Each row below holds a small network's activations on one input, seen along a few directions.
In each table, some parts of the input vary, and every possible input appears once, in random order.
A made-up example of a description, with smaller parts first: one of 6 places along a line, together with either a single point or one of 11 places along a line or (one of 3 separate values, together with one of 5 places around a ring).
Shared parts are said once, and a part with two or three values counts as separate values.

Other details of the inputs shift rows strongly along two fixed directions, in all tables alike. That doesn't count.

A family of inputs:
x1: [  2  -1   1  23 -22  17   5 -16   9 -18  -7]
x2: [  6  10 -20  21  -9 -36  -8 -11 -35  13  27]
x3: [ 31 -33  17  34 -31  70  22 -45  44 -42 -22]
x4: [-16  -2 -10  -2 -12 -14   3 -23  -7   7  32]
x5: [ 22 -16  28   9  -9  29   2  45  27  -3 -25]
x6: [-39  30 -19 -45  37 -65 -14  29 -36  29  27]
x7: [ -7  10  66 -33   1  59  17  56  40   5 -59]
x8: [  1  24  60 -16  15  40  10  81  48  13 -66]
x9: [  6 -15 -18  39 -22  -3   6 -50   3 -14  43]
x10: [  6   9  77 -18  21  38  28  89  45  26 -40]
x11: [-48  48  -2 -27   5 -33 -25  38 -22  22  -6]
x12: [-16  20 -34  -1  20 -54 -11   4 -26  11  40]
x13: [ -5  -1  -7 -26   0 -29  -4 -16 -34  17  12]
x14: [-21  20  24 -13  19 -14   2  56  -6  34  -4]
x15: [ 15 -17  25   0   0  49  11 -17  39 -28 -36]
x16: [ 13   8 -29  12   4 -36  -6 -12 -34   6  26]
x17: [  9  -1 -55  58 -21 -21 -17 -68  -5 -33  28]
x18: [  3   4 -51  49 -17 -28 -16 -50 -11 -24  21]
x19: [-30  46 -28 -20  25 -48 -27  32 -20  13  -4]
x20: [-46  19 -22 -41 -11 -50 -34  22 -48  26  21]
x21: [ 12 -24 -34  19   6 -12  -1 -48 -13  -9  36]
x22: [ 23 -31 -10  29 -15  35   7 -70  26 -46  -7]
x23: [-6 -5 18  7 -7 15 12  8  6 12  8]
x24: [  0  -3 -48  49 -31 -11 -15 -75  -9 -34  33]
x25: [ -2  15  27 -32  29  21   1  44  25  -2 -46]
x26: [  6  -5 -27  21  12 -17   2 -16 -10  -2  28]
x27: [ 57 -38  -6  69 -27  34  13 -60  22 -30  21]
x28: [  9 -20 -33  -4   5 -20 -18 -15 -15 -18  14]
x29: [ 10   0  17   5 -19   6   8   4 -11  15   4]
x30: [-32  22  17 -45  18 -10  -7  32  -8  11 -31]
x31: [-22  37 -25 -13  21 -41 -18  31 -19   9  -8]
x32: [ 13  -5  79 -37  -4  60  27  60  34  28 -45]
x33: [ 40 -23  39   5  12  73  25   8  62 -33 -55]
x34: [ -7 -12  12  -7 -13  17   9  -3   0  19  10]
x35: [ 24 -19  -4  27   7  14  11  -7  11  -3  12]
x36: [ 53 -50  -2  47 -48  49  25 -82  17 -29  17]
x37: [ 50 -31  28   4   5  44  28  -6  23 -12 -20]
x38: [ 31 -16 -51  57 -13  -1   1 -65   7 -45  16]
x39: [ 62 -28  50  20   5  71  34  23  53 -12 -34]
x40: [-35  43  -8 -14  10 -44 -17  44 -23  21 -10]
x41: [-21   3 -23  13 -13 -28 -11 -21 -30  18  43]
x42: [ 18  -2 -54  45  -6 -13 -10 -56   3 -36  17]
x43: [-43  22  -5 -48  22 -53 -10  18 -29  31  20]
x44: [ 13 -29  42 -15   8  44  28   5  32   2 -24]
x45: [ 44 -31  13  17  -1  40   9  22  36 -23 -22]
x46: [-43  28  -6 -36  -6 -46 -32  54 -40  32  11]
x47: [-13   7 -11  14   4 -28 -10   8 -21  22  26]
x48: [-33  22  -4 -52  16 -51 -18  17 -45  38  13]
x49: [-15 -12 -17 -28  -2 -27 -22  -5 -25   0   8]
x50: [-13  18   2 -29  24 -11  -3  29  -4   1 -25]
x51: [ 11 -23 -34  42 -38  16   2 -83   1 -42  21]
x52: [-52  27   6 -47   9 -34  -7  37 -33  46  13]
x53: [ 29  -9  68 -38  28  51  26  64  36  16 -49]
x54: [-41  38  -8 -17  -2 -33 -20  26 -25  16  -2]
x55: [-21  20 -20  -3 -12 -44 -19  -7 -44  25  39]
x56: [ 18 -31 -41  28   6  -8   4 -65  -7 -23  38]
x57: [-12   6  40 -39  13  23  10  37  16   3 -48]
x58: [-16 -10  -7 -19   5 -16  -2 -14 -18  18  17]
x59: [  0   1  34  -7  -9  48   8   9  33 -12 -34]
x60: [ 17 -11 -15  11   8  14   3 -25  15 -30 -14]
Description of these inputs: one of 6 places around a ring, together with either a single point or one of 4 places along a line or one of 5 places along a line.
Q: The inputs of x41 and x47 match in every part but the place on the ring of 6. If x54 is changed in the same way as x41 into x47, which row does it become?
A: x18
Q: The inputs of x19 and x25 match in every part but the place on the ring of 6. If x45 is changed in the same way as x19 into x25, which row does it become?
A: x28
Q: List by row number the other rows that have the place on the ring of 6 in common with x43.
A: x13, x15, x22, x30, x44, x48, x49, x57, x58
Q: Change only the place on the line of 4 in x24. List by row number the other rows that result.
A: x1, x11, x54
Q: Start at x37 and move only the place on the line of 5, one step at a time. The first step leads to x53. Which rows follow, in order?
A: x21, x56, x6

A family of inputs:
x61: [  2  33   2 -14  25 -40  -5  74 -15  33  11]
x62: [-28  14 -21 -25   2 -27 -27 -10 -21  10  22]
x63: [-19   2  39 -15  -3  28   2  36  19   8 -15]
x64: [-23 -11  -2 -33  18  -9  -9  16  -4  10  -1]
x65: [-23   1  33 -12  -9  28   6  39  27  16 -18]
x66: [ 18  -4  26  28  18  16  10  54  12  18 -10]
x67: [ 47 -13 -37  50  -1 -21  -1 -27  -2 -12  43]
x68: [ 31 -33  11  53 -25  53  35 -57  44 -20   1]
x69: [ -2   5  41  -3   4  27  22  14  19  11 -16]
x70: [-16  28 -56  25   6 -61 -43 -32  -5 -47 -17]
x71: [ 21  -8  33  -8 -22  31  12   6   8  -5 -19]
x72: [-27  17   7 -41  28 -27   7  23 -19  20   0]
x73: [-14  -1 -38  15 -22 -24 -16 -55 -17 -21  46]
x74: [ 33 -20  33  -8 -16  47   7  -1  15  -2 -29]
x75: [ 35 -46  15  19  11  48  31 -44  33 -20 -12]
x76: [-22  47 -84  20  14 -27 -34 -29 -15 -48 -16]
x77: [-36  30  22 -41  -2 -26 -15  54 -38  40 -10]
x78: [ 28 -15  17  12  -1  38  20 -40  26 -11  -7]
x79: [ 13   0 -46  50   3 -40 -10 -18 -25   0  46]
x80: [ 22 -32  21 -15  -2  32  10   7   7   1 -28]
x81: [-27  17  10 -60   8 -31  -7  53 -36  28 -13]
x82: [-17   2 -36  12 -32 -35 -19 -33 -38  12  29]
x83: [ -1 -17  25 -26   4  27  15  24  27 -10 -15]
x84: [  5   3 -14  18  -8  -8  11 -54  -3 -12  27]
Q: Describe the family of inputs behind these rows.
A: either one of 2 separate values or one of 4 places along a line or (one of 3 separate values, together with one of 6 places along a line)
Q: Change only the choice among 3 separate values in x73. List by row number the other rows that result.
A: x71, x84
Q: Change only the choice among 3 separate values in x69. List by row number the other rows that result.
A: x63, x77

A family of inputs:
x85: [ 13 -22 -32  23  13 -13   9 -76   5 -27  24]
x86: [-64  56 -57 -24  22 -90 -37   5 -40   9  42]
x87: [ 32  -7  70 -28  34  19  30  80  15  28 -29]
x88: [-35   6  27 -30 -30  11 -16  -7 -15   2 -16]
x89: [ 29  33  53   8  19  26   6  92  29  27 -49]
x90: [-11   8  65 -56  29  45  28  53  28  30 -36]
x91: [ 49 -47 -22  46 -34  56   5 -73  55 -86 -16]
x92: [-44  14 -50 -25  36 -93 -29   8 -71  36  43]
x93: [-36  40 -60  23  15 -66 -39  14 -46  18  18]
x94: [-20  37 -33  -2  -1 -22 -22   4 -15 -30 -37]
x95: [ 71 -41 -31  83 -29  17   3 -68  29 -48  46]
x96: [-20  -6  73 -29 -17  44  21  71  20  45 -35]
x97: [-17  -4 -42 -31  -7 -23 -27 -55 -38  -4  21]
x98: [  0 -16  59 -43  20  46  27  73  14  38 -30]
x99: [ 63 -66 -15  30 -16  52  16 -95  43 -63 -22]
x100: [ 53 -34  40   7  -8  51  41   9  19   5   6]
x101: [-50  40 -29 -21 -29 -90 -24   7 -76  59  63]
x102: [-16   1 -51  21   3 -44 -28  -6 -19  -4  40]
x103: [ 34 -10 -46  89 -16  30  12 -90  35 -65   4]
x104: [-33  18  83 -40  -6  44  23  53  29  32 -38]
Q: The inputs of x91 and x86 match in every part but one. If x88 is changed in the same way as x91 into x86, which row does it become?
A: x104
Q: Describe the family of inputs behind these rows.
A: one of 4 places along a line, together with one of 5 places along a line
Q: Start at x89 and move only the place on the line of 5, one step at a time. The first step leads to x95. Which rows follow, in order?
A: x87, x100, x101
Q: Start at x97 and move only the place on the line of 4, one step at a time. The first step leads to x90. Which rows follow, in order?
A: x98, x100
